Each row below holds a small network's activations on one input, seen along a few directions.
Each table varies a few parts of the input and shows all the possible inputs, shuffled.
Descriptions start from the smaller parts, as in this example, which fits no table here: one of 8 places around a ring, together with either a single point or one of 9 places along a line or (one of 3 separate values, together with one of 6 places along a line).
Shared parts are said once, and a part with two or three values counts as separate values.

Other details of the inputs vary at random and push rows far along two fixed directions, the same in every table; ignore that.

Table:
r1: [ 18  -4   5   6  -8 -23   5   0 -19 -14   5]
r2: [ 22  -4   6   2 -10 -17   6  -4 -18 -14   0]
r3: [ 18 -18  -6  35  44  27 -23   5 -14   4 -20]
r4: [-6  9 -2 -3  1  5  5 -1  3  0  3]
r5: [-8  5  0 -4  0  1 -3  0  5  3  4]
r6: [-4  5 -3 -4  1  1  2 -4  6  7  2]
r7: [-6  1  0 -4 -2  2 -4  0  8  4  4]
r8: [-11   5   2  -4   2   2   0  -2   5  -1   2]
r9: [-6  3  0 -7  0  2 -2  5  7  2  2]
r10: [-5 -1  2 -6 -1  4 -2  2  9  3  3]
r11: [ 23 -10   8   1 -12 -20   3   1 -12 -10   1]
r12: [-4  5 -7 -5  1  4  2  3  7  1  1]
r13: [ 21  -8   8   4 -12 -21   1  -3 -14 -10   3]
r14: [-6  8 -4 -5  1  5  3 -3  3 -1  1]
r15: [-12   0  -5  -1  -8   0   7   3   1  10  -9]
r16: [-7  2 -2 -8  1  6  0  1  4 -1  3]
r17: [ 22  -6   4   1  -9 -22   4   5 -16 -13   2]
r18: [-9  2  4 -2  1  3 -1 -4  7 -1  2]
r19: [ 20  -8   9   6 -11 -21   4  -4 -15 -12   4]
r20: [-5  5 -6 -7  2  5  4  0  4  1  2]
r21: [-9  7 -2 -2  4  1  4 -3  5  0  1]
r22: [-3  3 -4 -7  2  5  5 -4  5  4  1]
r23: [-6  3 -3 -6 -1  5 -2  3  7  0  2]
r24: [-5  0 -1 -4 -2  6 -3  1  9  1  2]
r25: [-6 -1  0 -7 -2  7  0 -2  6  1  4]
r26: [-3  5 -4 -4  2  1  1 -1  7  7  1]
r27: [-2  1 -2 -5 -3  5  1 -2 10  3  1]
r28: [ 20  -6   7   3 -10 -22  -3   4 -17 -13   3]
r29: [-3  2 -1 -4 -2  2 -1 -3  9  7  2]
r30: [ 11  -9   1   7 -18 -22   6   8 -23  -8  -7]
r31: [ 19 -14  -6  38  47  26 -18   7 -17   6 -19]
r32: [ 19  -8  11   5 -10 -20   4  -5 -14 -14   1]
r33: [-6  7 -5 -4  1  0  1 -1  4  4  3]
r34: [-2  3 -2 -6  2  2  3  1  8  6  0]
r35: [-6  6  0 -2  4  1  5 -6  6  2 -1]
r36: [-7  3  1 -5 -2  8 -2 -4  6 -1  2]
r37: [ 18 -17  -3  38  44  27 -21   6 -14   6 -18]
r38: [-8  7  2 -3  0  6  1  0  3 -1  3]
r39: [-7  2  1 -4 -2  3 -4 -2  7  4  4]
r40: [-12  -3  -3   0 -10   2   4   2   3  10  -8]
r41: [-18   0  -3  -3  -9   2   1   7   1   8  -7]
r42: [-3  0 -2 -6 -1  6  2 -4  7  3  1]
r43: [-15  -4  -2   1  -9   4   0   5   2   8  -7]
r44: [-5  7 -6 -4  1  0  0  2  5  4  2]
r45: [-11   5   0  -2   1   2   0   0   4   1   5]
r46: [-7  4  4 -3 -2  8  0 -3  6  1  4]
r47: [ 18  -4   8   1 -12 -17   1   0 -19 -18   1]
r48: [-6  5 -2 -2  3  1  5 -5  5  5  4]
r49: [-2  4 -5 -5  0  4  3 -1  8  4  0]
r50: [-10   1   2  -1   0   4  -1  -3   6   2   6]
Description of these inputs: one of 5 places around a ring, together with either a single point or one of 9 places around a ring.
Changing only the place on the ring of 5 turns r26 into r44. The same change can be made to r15. Which row results?
Answer: r30
Which other rows does r46 become when the place on the ring of 9 takes its other values? List them by row number.
Answer: r7, r10, r18, r24, r25, r36, r39, r50
List by row number the other rows that have the place on the ring of 5 in common with r13.
Answer: r3, r11, r19, r27, r29, r32, r37, r40, r42
A walk changes only the place on the ring of 9. It starts at r4 and steps to r21. List the rest of the walk in order.
Answer: r1, r33, r44, r17, r12, r20, r14

Table:
r51: [-51  24 -13 -19  -1  25  10  -6  35  26   1]
r52: [  2  -7   4  -5 -18 -14   0   6  -7  -5  -1]
r53: [  6   4   1  -1  -8 -14  11  -5 -11  -7   3]
r54: [  4   2  -1  -1 -15 -15   8   4 -11  -4  -2]
r55: [ 17  -2  -1   6  -2 -15   6   2 -20 -10  -2]
r56: [ -1  -7   8  -1 -18 -12   1   2  -8  -7   0]
r57: [ 15 -15  -2  27  44  24 -26   9  -7   3  -8]
r58: [  8 -23  -7  30  32  22 -23  13  -9  10 -20]
r59: [-30   9 -18   3  23  31  -5   5  19  27 -11]
r60: [ 12   6   6  -7  -5 -10   2  -4  -4 -14  11]
r61: [ 14   4   4  -4  -5 -12  11  -8  -4  -9   4]
r62: [ 13  -3   9  -6  -9 -10   0  -3   1  -9  11]
r63: [-44  15  -5 -22  -3  31   1  -8  42  22   7]
r64: [  8  -2  -1  -1 -15 -15   9   1  -7   0  -3]
r65: [  6  -6   6  -5 -15 -13  -2   2  -4  -8   5]
r66: [ 11   6   1  -5  -5 -14   9  -2  -6 -12   6]
r67: [  3  -7   2  -1 -19 -16   5   5  -7   0  -5]
r68: [ 24  -4   2   4   1 -15   4  -2 -11 -11   1]
r69: [ 15 -10   8   6  -8 -12  -6   5 -15 -13   1]
r70: [-55  19 -10 -19  -5  24   6  -2  35  26  -1]
r71: [  2  -6   5   0 -18 -14   7   2  -9  -1  -5]
r72: [-32  23   7 -35 -24   2  13 -14  33   2  24]
r73: [  8   3  -2  -4  -8 -16  10   0  -9  -5   2]
r74: [-14  -2 -15  20  35  34 -11   4   7  23 -19]
r75: [-32  30  -2 -34 -19  -1  22 -15  30   4  18]
r76: [  3  -4  10  -2 -15 -11  -1  -2  -5 -10   6]
r77: [  8  -7   7  -4 -16 -11  -1   0  -1  -6   5]
r78: [ 26  -4   9   4   2  -9  -1  -7 -11 -14   4]
r79: [ 20  -5   1   7  -3 -14   8  -4 -18  -8  -3]
r80: [  3  -9   8  -3 -19 -10   3   0  -6  -5  -2]
r81: [ -6   2 -11  12  45  36 -20   2  13  13  -5]
r82: [-28  28  -5 -37 -20  -3  20 -11  31   6  17]
r83: [ 11 -12   6   6 -11 -13  -4   9 -17 -10  -4]
r84: [  4  -6 -14  21  35  22  -9   4  -3  13 -13]
r85: [  2  -6  -3  19  37  28 -21   7   2   4  -4]
r86: [ 22  -2  10   6   2 -12  -2  -6 -14 -17   6]
r87: [ 17   2   6  -7  -6 -11   2  -7  -1 -10  10]
r88: [  5  -9   0  20  37  29 -19   1   3   6  -6]
r89: [  1  -5   2  -2 -17 -17   4   7  -9  -1  -4]
r90: [  3 -16  -9  32  33  20 -20  18 -16  10 -23]
Changing only one part turns r52 into r80. The same change can be made to r82. Which row results?
Answer: r61
Changing only one part turns r88 into r85. The same change can be made to r74. Which row results?
Answer: r54
Describe the family of inputs behind these rows.
Answer: one of 5 places around a ring, together with one of 8 places around a ring
A walk changes only the place on the ring of 5. It starts at r70 and steps to r90. List the rest of the walk in order.
Answer: r89, r67, r71
Which other rows does r68 become when the place on the ring of 8 takes its other values? List them by row number.
Answer: r58, r62, r64, r67, r77, r84, r87
Which other rows does r63 become when the place on the ring of 5 takes its other values? List them by row number.
Answer: r65, r69, r76, r77
